These are the activations of a small neural network, seen along a few directions. Each row is one input.
Each table varies a few parts of the input and shows all the possible inputs, shuffled.
A made-up example of a description, with smaller parts first: line(4) and (point or line(9) or (values(2) and ring(8))).
Shared parts are said once, and a part with two or three values counts as separate values.

Other details of the inputs vary at random and push rows far along two fixed directions, the same in every table; ignore that.

Rows:
r1: [  8 -36  41   6  57  47 -22 -38  19  54 -52 -14  29  19]
r2: [ 20 -22  21 -28  17  79  21  18  25  34 -19  38   8   3]
r3: [  4 -40  46 -29  46  66  14  21  26   7   0  24  14  35]
r4: [ -4  55   2   7   4 -43   3  53 -31 -42  46 -34   2 -19]
r5: [-14  -2 -33  32  20 -41 -36 -52  60  49 -23 -38 -27  -4]
r6: [  2  11  37 -45  15  63  28  55   6 -27  44  11  -4  -1]
r7: [-17  15 -49  28  -6 -70 -26 -29  40  -5  25 -28 -41   0]
r8: [-13  -6 -30  11 -16 -39 -23 -31  27 -11   1 -21 -32   7]
r9: [ 12 -51   8  11   3  39   6 -47   8  69 -80  23  28  13]
r10: [  4  28  27 -26  17  12  18  58 -21 -32  36  -4  10 -11]
r11: [ 18  -3   8 -38 -12  55  36  47   2 -27  35  54  -6   6]
r12: [ -6  26 -44   3 -64 -37  23  31 -42 -44  29  29 -24 -20]
r13: [ -2  29 -36  20 -23 -28 -17 -35  11   2  12 -20 -25 -25]
r14: [ 20   3  44 -57 -18 102  47  34   3 -23  33  44 -11 -16]
r15: [  0 -10  38 -48  -1  56  22  46  -9 -54  33  18  -2  19]
r16: [-16  24 -58  38 -49 -74 -13 -42 -21  15 -14 -10 -17 -17]
r17: [ 13 -64  55  -3  80  41  -6  -1  18  50 -58  14  46  42]
r18: [-14   4 -14  16  11 -49 -37 -15  -1 -23   1 -38  -3  20]
r19: [ -4 -29  12  -2   2   4 -16  -5   5   0 -12   3   7  18]
r20: [ 14 -16  46 -47   1  73  38  66  -7 -29  40  56  14  12]
r21: [-16  30 -14   1 -38 -41 -17 -13 -16 -29  34 -24 -11  -7]
r22: [ -5  41 -62  26 -48 -66  16  22 -14 -40  49   6 -28 -26]
r23: [ 13  13  58 -37  -2  42  29  51 -54 -41  16  11  34  10]
r24: [ -4 -33  31   9  44  -7 -30 -46   0  42 -60 -29  36  28]
r25: [ 16   3  11 -14 -30  57  44  23 -28  12  -6  57   4 -28]
r26: [ -5   9   8  49  37 -52 -37 -38  -6  28 -33 -58  20  -4]
r27: [-16  11 -63  61  -5 -76 -24 -41  16  60 -38 -17 -15 -22]
r28: [ 20   6  68 -50  14  79  39  55 -37 -32  23  25  27 -10]
r29: [ 14 -44  14   9  23  46   1 -48  24  70 -68  19  18  -7]
r30: [ 11  -4  -9  18 -15  21  15 -19  -2  30 -27  16   4 -25]
r31: [ -9  36 -54   2 -53 -55  -9   5 -10 -59  46 -11 -38 -11]
r32: [ 12 -12  55 -47  12  74  16  21 -21 -15   0  18  28  26]
r33: [ -9  27  -3  -8 -11 -48  -6  33 -37 -69  38 -23  -3   0]
r34: [-15  55  -6 -10 -23 -18   2  14 -12 -59  73 -33 -31 -27]
r35: [-13  19 -52  24 -39 -69 -19 -50  -4   2  -5 -26 -19 -17]
r36: [  2 -53 -20  41  27 -10  -7 -38  23  84 -74  31  13  17]
r37: [ -7 -12 -42  41  18 -46 -27 -50  39  63 -46 -22  -7 -13]
r38: [-20  48  -6 -21 -35 -26   1  11 -20 -68  67 -31 -24  -5]
r39: [ -3 -40   6   3  13  15 -23 -69  41  55 -53 -12  -3  22]
r40: [  7 -25  31 -12  45  34  -1  18  11   6  -5  12  21  34]
r41: [-12  25 -13  22 -14 -37 -25 -27   3  -3  20 -31 -12 -23]
r42: [  7  13  33 -21  -3   3  17  63 -50 -64  27   2  19   9]
r43: [ -4   6 -47  23 -41 -43   3  -4 -14 -19  -2   4 -15 -12]
r44: [ -3  39  -1  11   5 -55   3  51 -33 -55  50 -20   4   0]
r45: [ 18 -66  18  -7  35  54  16 -10  29  58 -55  50  23  21]
r46: [  5  -5  29 -23  10  48  12  33  10   9  13  19   9  -3]
r47: [  6 -10  -4 -11 -17  20  -4 -31   6  16 -18   8  -1   9]
r48: [ -4  30 -42 -13 -61 -37  18  29 -28 -67  48  13 -30 -23]
r49: [ -2 -24  14  18  64   6 -34 -26  35  56 -44 -30  20  22]
r50: [-11   2 -62  66   4 -72 -30 -53  32  62 -45 -33 -11 -19]
Description of these inputs: ring(5) and line(10).
- The inputs of r37 and r29 match in every part but the ring(5) part. If r5 is changed in the same way as r37 into r29, which row does it become? => r14
- The inputs of r27 and r16 match in every part but the ring(5) part. If r50 is changed in the same way as r27 into r16, which row does it become? => r9
- A walk changes only the ring(5) part. It starts at r11 and steps to r2. List the rest of the walk in order. => r13, r47, r31

Rows:
r51: [-10  45 -23  -6 -38 -37  -6  -1 -11 -57  62 -24 -26 -14]
r52: [  9 -23  32 -21  39  46   7  18  29  18  -5  12   6  14]
r53: [ -9  25 -52  47 -17 -77 -14 -34  -4   9 -13 -33 -16 -23]
r54: [ -5  53 -44   4 -55 -36   3  -2 -10 -34  53  -7 -34 -36]
r55: [ -8  46 -35 -25 -53 -20  22  52 -15 -74  77  13 -36 -17]
r56: [  8 -12  41 -31  -3  50  24  27 -14 -23  12  24  10   7]
r57: [  1  -2  13   3   6  -3   7  15 -20 -14   6   6  10  14]
r58: [  9 -29  41 -42  -5  76  31  28 -14  -1 -12  42  15  10]
r59: [  7 -33  18 -17  23  37   3   7  23   5  -5  21   3  17]
r60: [ 10  -6  55 -38  14  65  22  39  -6  -9   9  19  20   3]
r61: [  3  -3 -20  -2 -10  20  15  16  13   4  10  29 -16 -14]
r62: [-18  -3 -22  61  43 -82 -56 -51  20  49 -39 -60  11  14]
r63: [-20  -5 -46  55  10 -93 -47 -58   7  39 -38 -40   0  12]
r64: [  4 -48   7  27  24  18 -11 -51  27  79 -73   6  14   5]
r65: [  0  62 -32  -3 -58 -37  33  50 -43 -59  69  17 -18 -36]
r66: [ 14 -26  31  -8  20  31   2   4  -7   3 -29  11  24  15]
r67: [  6   2  38 -40  15  65  19  22  -1 -12  21  11   5   2]
r68: [ 11 -23  19 -16   7  32  10   6 -10  10 -35  20  19  11]
r69: [-15  34 -31  42   9 -84 -38 -21  -1  -8   2 -63  -8 -10]
r70: [  1 -53   9   9  29  28 -26 -65  36  74 -72  -5  15  28]
- What is each input in this table made of? => line(4) and line(5)
- The inputs of r54 and r61 match in every part but the line(5) part. If r67 is changed in the same way as r54 into r61, which row does it become? => r52
- Change only the line(5) part in r63. List by row number the other rows that result. => r55, r58, r68, r70

Rows:
r71: [  4 -31 -23   1  22   0 -16 -40  51  30 -40 -10  -8  17]
r72: [ -3 -18  12  39  23 -11 -11 -52  15  67 -54 -16  17 -17]
r73: [  5 -67  -2  18  40  26 -27 -41  66  44 -57   3   2  22]
r74: [ 31 -14  22 -35  26  66  45  56   2  -2 -10  36  16  -5]
r75: [ -9  -4 -14  26 -14 -52 -20 -45 -26   0 -24 -21   9 -10]
r76: [ -3  57 -30 -21 -48 -46  31  61 -53 -98  69   5 -24  -7]
r77: [-12  38 -49  62  -9 -82 -24 -47  -3   3 -11 -53 -21 -41]
r78: [ 10 -19  37 -46 -12  62  27  45 -40  -8 -15  43  27  11]
r79: [  6   0   4 -48 -11  57  38  33  10 -32  25  34 -17   7]
r80: [ -2  14 -18   1 -33   2   2 -30   2 -22  12 -10 -32 -20]
r81: [ -6  21  -1 -23 -29 -27  29  42 -37 -44  42  13  -2   8]
r82: [ -8  46  31 -32   9   5  -5  39 -20 -81  62 -48 -13  -1]
r83: [ -9 -66  19  10  35  32 -15 -37  59  61 -42  14   5  28]
r84: [  -3   69   12  -37  -13  -20   -5   54  -26 -117   92  -58  -21  -18]
r85: [-10  30   5 -30 -51  -4  24  50 -50 -45  34  14   5  -4]
r86: [ -21   17  -51   35   -4 -114  -33  -33   -8   -7   -5  -38  -14    7]
r87: [ -9 -30 -10   2   8   6 -32 -50  37  56 -49 -10  -9  10]
r88: [ 13 -13  26 -58 -20 102  35  37   0 -10   2  42  -7   6]
r89: [  1  87 -19  10 -51 -34  22  26 -46 -50  84   0 -15 -49]
r90: [ -1 -22  -3  54  51 -19 -29 -31  34  71 -26  -2  18  14]
r91: [-11  41 -37 -11 -49 -22  15  43  -2 -89  89   4 -53 -20]
r92: [ 22 -10  35 -45  22  69  50  61 -10   2   7  49  15  -6]
r93: [ -1  29  -6  15 -13 -20   7  -5 -18  -7   9  -6  -6 -44]
r94: [-21  21 -50  37 -30 -78 -41 -79  17   4   5 -48 -41 -28]
r95: [ 10 -36  55 -32   0  58  38  57 -22 -19   9  58  23  25]
r96: [ 18 -52   9  25  55  26  -7   0  37  45 -55   7  17   2]
r97: [ -8  50  -6 -13 -35  -8  23  51 -26 -21  40   3  -8 -32]
r98: [ -5 -52  -4  43  36 -26 -29 -30  14  29 -57  -7  12  33]
r99: [-13  31  -6 -37 -53  16  18  25  -4 -27  45  10 -25 -12]
r100: [ -2  26 -38  20 -31 -71  -9  32 -23 -76  41 -12 -21  -8]
r101: [-23  46 -55  22 -38 -61 -37 -41  14   8  33 -32 -29  -3]
r102: [  2 -30 -25  13   8   1 -38 -54  47  50 -63 -25 -10  10]
r103: [ -2 -17  -1 -27   8  20   6 -10  29  12  -3  18 -10  10]
r104: [-23  -5 -37  21   4 -60 -27 -58  47  36 -12 -31 -22  12]
r105: [ -21   19  -43   58   -7 -102  -42  -28   -7   -6   24  -26   -6   16]
r106: [ -8 -32   4  21   2  -1 -21 -81  34  59 -44 -17  -8   1]
r107: [ 15 -20  24 -10  23  64  17  22   1  40 -48  19  17  -2]
r108: [-19  14 -50  60  15 -97 -37 -19  18  11  10 -40 -23 -25]
r109: [ 11 -44  34  16  21  33  -7 -51 -16  57 -54  18  50  26]
r110: [ 21 -24  45 -31 -14  77  43  25 -47 -26 -16  41  26   1]
r111: [ 26 -44  34 -10   5  53  15 -10 -21   5 -56  22  36   5]
r112: [ -7   5 -44  45  33 -62 -19 -27  23  35 -30 -38 -10  -5]
r113: [-12   3 -36  20  10 -40 -29 -58  41  42   2 -15 -11  22]
r114: [ -14   27  -63   41  -30 -103  -45  -28  -14  -17  -19  -55  -12   -6]
r115: [-10  -1  62 -23  42  20 -18   1   8  -7  12 -43  17  21]
r116: [  4 -49  25 -22  19  59   6   3  35  15  -8  39  -1  14]
r117: [  2 -59  38  14  18  23  -4 -51  -8  58 -74   6  41  18]
r118: [  2 -20   4  18   4  19 -21 -78  26  58 -26   0   3  10]
r119: [ 16  -4  39 -40   6  80  35  55 -17  15 -12  45  20 -14]
r120: [ 17 -23   1 -11  13   0   8  11  -7  -8 -30  11  15  22]
r121: [ -9  58  40 -31   7   5  -8  32 -21 -64  85 -36   4   9]
r122: [  2  -6 -32  24 -16 -24 -26 -66  26   8 -24 -33 -25 -18]
r123: [ 19  42  -7  -2 -31   3  28  31 -28 -49  29   0 -11 -52]
r124: [  8 -40  38   3  37  45  19  26  19  41 -20  30  20   5]
r125: [ 13  -8  39 -41 -14  71  27  42 -43   2   4  50  41  25]
r126: [ 20 -14  41 -44   7  61  40  43 -32  -4  13  60  35  37]
r127: [ -2  -6  -4  39  33  -7 -31 -40  20  89 -52 -11  25   9]
r128: [ 13 -42  48 -30  12  58  27  50 -21 -20  -4  60  22  22]
r129: [ 15 -19  38 -46 -13  80  37  55 -41 -20 -18  45  26  17]
r130: [ -20   73   13  -29  -11  -42  -14   39  -29 -100   98  -59  -23  -18]
r131: [-14  47 -54  50  11 -94 -26 -27  11  26  22 -37 -10  -7]
r132: [ -8  25 -14   6   3 -35  16  20   2   5  21  -8  -6 -14]
r133: [ 11 -21  32 -32   3  80  23  27  18  -2  38  59   6  20]
r134: [  8 -53  10  33  61  23  -8  -8  34  57 -59   5  15   9]
r135: [  3  75 -44  -5 -50 -40  14  60 -31 -66  57 -18 -29 -49]
- The inputs of r80 and r106 match in every part but one. If r110 is changed in the same way as r80 into r106, which row does it become? => r117
- The inputs of r81 and r126 match in every part but one. If r95 is changed in the same way as r81 into r126, which row does it become? => r105
- What is each input in this table made of? => line(5) and (point or (values(3) and line(4)))
- Change only the line(4) part in r98. List by row number the other rows that result. => r76, r110, r129
- Change only the values(3) part in r119. List by row number the other rows that result. => r78, r87
- A walk changes only the line(5) part. It starts at r133 and steps to r83. List the rest of the walk in order. => r116, r91, r73
- Change only the line(4) part in r122. List by row number the other rows that result. => r71, r73, r102
- Change only the values(3) part in r122. List by row number the other rows that result. => r111, r123

Rows:
r136: [-12 -16 -25  31  -4 -20 -39 -85  33  63 -51 -27  -7  -1]
r137: [ 24 -55  89 -20  53  88  15   3 -21  45 -57  30  67  32]
r138: [-11  64 -25 -15 -18 -33  -5  26   5 -58  86 -29 -38 -15]
r139: [  2  -8  32   5  27   5  -9   5 -19  21 -23  -7  36  17]
r140: [-19  26 -53  -7 -74 -60   5  11 -21 -63  69  22 -33  13]
r141: [-11   0 -51  39 -20 -65 -34 -48   3  10 -38 -36 -17 -15]
r142: [ -8  62 -60  -1 -55 -42   6   6  10 -39  70  -7 -50 -32]
r143: [  9  46  12 -31  -6  13  38  88 -37 -58  72  23   7  -7]
r144: [ 11 -21  16 -11  42  25  -1  21  18  -3 -19  -4   8  17]
r145: [-14 -26   3  32  56 -17 -43 -51  61  54 -20 -35  -8  12]
r146: [ -1  -3  41 -28  13  50  -4  -4   4   0   6  -9   9  12]
r147: [ 32 -25  34 -53 -14 107  73  86 -10 -38  21  83  -2 -16]
r148: [  8 -51  -2   4  17  22  -5 -28  22  52 -80   9  10   9]
r149: [ 18 -11   4  -8   3  44  37  34  -6  26 -12  53  16   1]
r150: [ -6   7  -2  23   8 -50 -31 -29 -14 -28 -10 -54   1   0]
r151: [ -2  -1  40 -40  15  53   6  11  11   2  12  -2   4  12]
r152: [ 10   4  27 -29  13  33  27  70  -2 -58  41  18  -6  -7]
r153: [ -1 -11  44 -13  19  36 -12 -35   3   7  -7 -19  15  12]
r154: [ -5  55 -30  -8 -56 -31  31  47 -44 -38  48  19 -14 -29]
r155: [-12   9 -12  20   8 -51 -33 -15  -6 -21 -11 -54  -4   2]
r156: [ -6  -2 -39  53   6 -51  -6 -15  13  38 -12   5  -6 -15]
r157: [ 11 -13  25 -49 -20  86  34  12  10  18  -3  45   0  -3]
r158: [ 16 -18 -17  -8  -1  24  19  16  12   2 -20  24  -8  -5]
r159: [-17  -9 -10  47  45 -69 -47 -44  13  61 -49 -49  23  19]
r160: [-12   3 -45  40  -7 -42 -23 -49  50  34   2 -16 -34 -18]
r161: [ -8  63 -41  11 -64 -56  15  27 -52 -46  50   2 -17 -35]
r162: [  3   3  -5  24 -18 -20   3 -24 -32  17 -22   9  14 -12]
r163: [-11   8 -13  42  36 -59 -21   3  10  15  10 -23   5  -1]
r164: [-23   8 -16  -2 -16 -60 -23   1  -6 -49  50 -10 -13  41]
r165: [  4 -18  28 -23  24  26   3  25  -1 -11 -19  -8  11  14]
r166: [ 14 -52  11  12  12  26  -9 -50   4  39 -80   6  19   5]
r167: [ 16 -16  38 -37 -23  86  29 -13  -8   6  -6  40   9  -7]
- What is each input in this table made of? => values(2) and (point or (values(3) and line(5)))
- The inputs of r140 and r164 match in every part but the values(2) part. If r157 is changed in the same way as r140 into r164, which row does it become? => r151
- A walk changes only the line(5) part. It starts at r150 and steps to r155. List the rest of the walk in order. => r165, r144, r152
- Change only the values(2) part in r138. List by row number the other rows that result. => r142
